Each row below holds a small network's activations on one input, seen along a few directions.
Each table varies a few parts of the input and shows all the possible inputs, shuffled.
Descriptions start from the smaller parts, as in this example, which fits no table here: one of 2 separate values, together with either a single point or one of 9 places around a ring or (one of 4 places along a line, together with one of 8 places around a ring).
Shared parts are said once, and a part with two or three values counts as separate values.
(in the rows, 128 means zero)

Other details of the inputs shift rows strongly along three fixed directions, in all tables alike. That doesn't count.
These rows show it; all are for the same input, with only those details redrawn:
[184 172 126 150  40 102 148 136 167  71 163 142 191 113]
[113  89 160  98 148 139 155 137  64 130 146 150 107 153]
[196 130  77  71 197  85 145 167 101 153  68 104 120 130]
[118 129 171 141  64 139 149 120 115  99 173 161 143 138]
[101 121 159 111 126 146 138 113  89 171 102 146  78 150]
[148 175 119 124 100 118 125 113 144 177  61 126  98 126]
[127  94 158 107 129 131 160 142  76 102 171 152 134 148]
[130  89 159 108 125 130 167 147  74  84 188 155 147 149]

Table:
R1: [176 146  68  86 211  80 115 155 145 159  56  84 128 105]
R2: [163 119  57  82 232  93 126 153 127 170  43  78  97 108]
R3: [ 85  70 133 117 173 152 129 121  78 140 126 130  83 142]
R4: [ 98  79 132  91 226 129 118 137  61 177  97 118  74 142]
R5: [147  75 145 115 115 119 179 167  71  59 234 139 192 149]
R6: [172 172 116 153  43 113 152 131 155  84 164 120 198 119]
R7: [121  85 134 125 158 130 134 140  91  84 197 146 152 137]
R8: [ 97 171 137 184  55 145 102  81 172 161  88 125  92 107]
R9: [ 79 119 163 155  93 150 130 109 134  90 167 135 132 131]
R10: [ 85  96 162 138 146 161 133 119  94 116 157 161 104 150]
R11: [130 182 123 149 101 123 113 114 185 147  74 125 121 110]
R12: [122  93 149  99 137 126 148 131  71 120 170 140 132 144]
R13: [ 85  69 119  90 210 147 132 126  80 158 104 118  75 139]
R14: [ 87  80 152  95 121 150 146 145  88 119 148 134 120 131]
R15: [ 82 117 151 127 163 173  99  96 104 189 102 146  57 139]
R16: [106 169 103 145 128 139 106 101 172 193  64 112  95 126]
R17: [174 180 119 143  41 104 137 117 162  78 168 129 196 107]
R18: [173 129  83 101 177 112 123 141 153 127 108 111 147 109]
R19: [117 160 111 170  89 139 107  98 169 171  83 120 115 124]
R20: [189 138  88 126 167  92 132 161 146  78 127 117 167 125]
R21: [240 135  81  87 143  84 159 179 121  49 179 111 220 106]
R22: [131 169 111 161 101 121  98 108 167 142  77 104 109 114]
R23: [119 157 112 110 109 131 116 131 155 203  46 104 108 124]
R24: [139 165  98 130 108 116 108 131 151 207  62 105  94 139]
R25: [ 91 100 128 102 191 140 122 121 101 153 127 133  99 137]
R26: [115  87 150 132 153 136 146 140  96 101 159 149 130 141]
R27: [ 80  66 128  99 208 151 139 130  79 167 118 122  93 155]
R28: [ 48 137 195 159  91 172 121  83 141 137 130 160  94 148]
R29: [109 175 116 130 138 122  93  94 173 192  50 106  91 120]
R30: [ 70 128 187 151  47 155 120  87 114 159 159 162  97 146]
R31: [104  88 159 122 175 154 123 127  85 114 167 146 112 144]
R32: [106  86 130 129 155 144 131 133  90 102 163 135 116 136]
R33: [162 138 111  85 133 122 125 157 143 142 102 118 146 107]
R34: [107 113 164 164  91 136 129 117 123  55 221 154 172 133]
R35: [164 116  61  90 230  95 134 161 127 177  58  80 120 120]
R36: [102  88 145 136 163 139 131 138  90 125 147 121 126 154]
R37: [ 93 112 156 160  83 149 122 100 127 103 179 154 142 129]
R38: [109 134 154 136  91 136 124 127 126 151 126 151 101 147]
R39: [164 129  94  75 147  96 127 163 137 136 101 108 158 110]
R40: [212 134  88  91 155  87 132 169 126 128 122 110 152 118]
R41: [ 65 133 159 151 120 158 118  99 138 164 110 124  97 146]
R42: [ 91 127 176 130  91 154 138 104  98 153 127 159  90 147]
R43: [147  72 148 126 152 130 149 158  93  56 222 146 177 126]
R44: [153 176 116 163  71 118 130 124 197  67 157 144 188 108]
R45: [ 99  89 129  96 201 128 132 128  95 159 117 122 100 132]
R46: [116 182 104 149 114 128 102  96 185 161  61 104  94 109]
R47: [ 96  83 148 147 138 151 140 136  90 100 193 145 142 149]
R48: [104 171 134 162  75 136 109 100 178 144  93 116 109 102]
R49: [202 120  72 109 165  85 153 174 156  47 155 117 211 112]
R50: [174 168 133 171  62 118 117 132 180  74 167 132 184  99]
R51: [117  88 155 117 179 146 121 133  88 119 154 135 117 144]
R52: [ 86  82 151 121 139 146 139 117 107 103 185 151 141 136]
R53: [ 88 131 156 130 141 160 115  96 134 177 105 138  81 122]
R54: [139 183 134 174  69 124 110 112 181 129  95 134 131 112]
R55: [134  95 147 104 138 134 132 152  89 121 176 144 127 144]
R56: [130 138 100 129 167 120 125 134 146 142 100 102 130 131]
R57: [ 86  89 137 122 154 153 137 126 102 105 165 136 115 133]
R58: [135 170 137 134  46 128 127 131 181 116 112 141 160 109]
R59: [114  86 157 102 145 132 147 146  73 138 146 152 102 157]
R60: [179 131  77 119 171  91 121 161 131 119  90  89 133 106]
R61: [204 123  77 103 126  76 145 176 125  93 142 105 162 116]
R62: [ 93 124 152 146 117 168 105  92 128 166 115 146  87 130]
R63: [ 67 134 160 153 112 158 120 104 135 172 108 127  94 136]
R64: [122 164 109 153 129 128 100 115 152 203  43  97  88 122]
R65: [123 193 117 153 106 128 108  97 194 149  70 126 112 119]
R66: [117  78 134 117 174 139 141 140  91 109 147 147 123 147]
R67: [163 172 131 158  75 118 117 122 199  68 165 127 193 104]
R68: [156 160 120 175  60 105 121 120 179  81 167 131 187 100]
R69: [183 126  77 133 168  93 133 166 135  88 141  98 179 126]
R70: [241 128  87  93 136  78 158 183 124  52 187 116 218 108]
R71: [181 138  87 121 165  82 116 150 143 103 119 100 165 118]
R72: [156 178 120 152  41 102 108 124 179 125 142 132 159 116]
R73: [ 78 125 150 156 119 155 110  98 119 141 119 130  83 136]
R74: [105  81 151 126  99 137 144 148  83  94 195 144 124 148]
R75: [116 181 142 161  22 139 119  86 157 150 105 131 103 116]
R76: [112 183 137 169  66 129 106  88 195 118 136 133 146 110]
R77: [143 193 130 148  52 129 127 101 162 136  97 136 130 118]
R78: [178 140  85  88 209 101 116 154 142 154  71  93 124 106]
R79: [ 78  97 165 119 157 171 124 111 104 135 161 153 102 137]
R80: [175 134  70  75 246 103 112 149 134 163  57  90 108 118]
R81: [117  92 152 128 163 133 138 142  96  92 156 143 133 151]
R82: [164 131  83  99 199  98 135 151 143 142  72 107 126 118]
R83: [108 124 159 139  58 149 150 111 102  90 177 141 134 130]
R84: [146 172 116 149  62 114 121 121 161 172  97 118 125 130]
R85: [ 49 117 182 183  79 175 123  87 118 164 139 146  93 142]
What do these inputs look like to the network?
> one of 5 separate values, together with either a single point or one of 4 places along a line or (one of 2 separate values, together with one of 6 places around a ring)
Changing only the choice among 5 separate values turns R82 into R45. The same change can be made to R49. Which row results?
> R52
Changing only the choice among 5 separate values turns R78 into R48. The same change can be made to R51. Which row results?
> R22
Change only the choice among 5 separate values in R66. List by row number the other rows that result.
> R3, R19, R37, R62
Change only the choice among 2 separate values in R9. List by row number the other rows that result.
> R22
A walk changes only the place on the ring of 6. It starts at R18 and steps to R79. List the rest of the walk in order.
> R80, R67, R78, R53

Table:
R86: [ 66  89 165 134 129 159 138 124 123 108 172 152 135 140]
R87: [124 109 109  94 172 127 130 134  92 168  94 118  92 143]
R88: [132 144 146 140  87 135 125 123 142 120 145 142 137 120]
R89: [ 97 116 122  98 182 138 125 114  91 213  58 114  50 147]
R90: [ 82 132 185 171  34 156 132 106 132 107 177 155 132 140]
R91: [208 122  76 107 148  80 146 183 129  83 148 104 187 113]
R92: [115  95 143 121 123 133 138 132  93 124 158 139 125 140]
R93: [104 118 143 103 164 141 133 118  99 163 106 135  86 141]
R94: [161  99 107  82 188 112 144 159  94 109 140 126 142 135]
R95: [155 199 103 137 103 111 104 108 181 180  40 111 109 109]
R96: [139 197  92 150 123 123  90  94 191 192  41  92 109 104]
R97: [ 85 103 183 130 113 159 135 118  95 125 160 153 109 148]
R98: [141 167 132 202  51 135 119 108 194  71 168 145 177 113]
R99: [216 123  84  99 152  80 143 175 135  71 159 118 197 110]
R100: [ 77  98 173 136 109 153 142 116  85 131 155 148 109 151]
R101: [141  86 102  96 201 118 140 159 103  88 141 111 141 118]
R102: [133 179 109 176  98 113  93 105 199 121 113 116 140 106]
What do these inputs look like to the network?
> either one of 5 separate values or (one of 2 separate values, together with one of 6 places around a ring)
Which other rows belong to the same alternative as R101? List them by row number.
> R86, R96, R98, R102
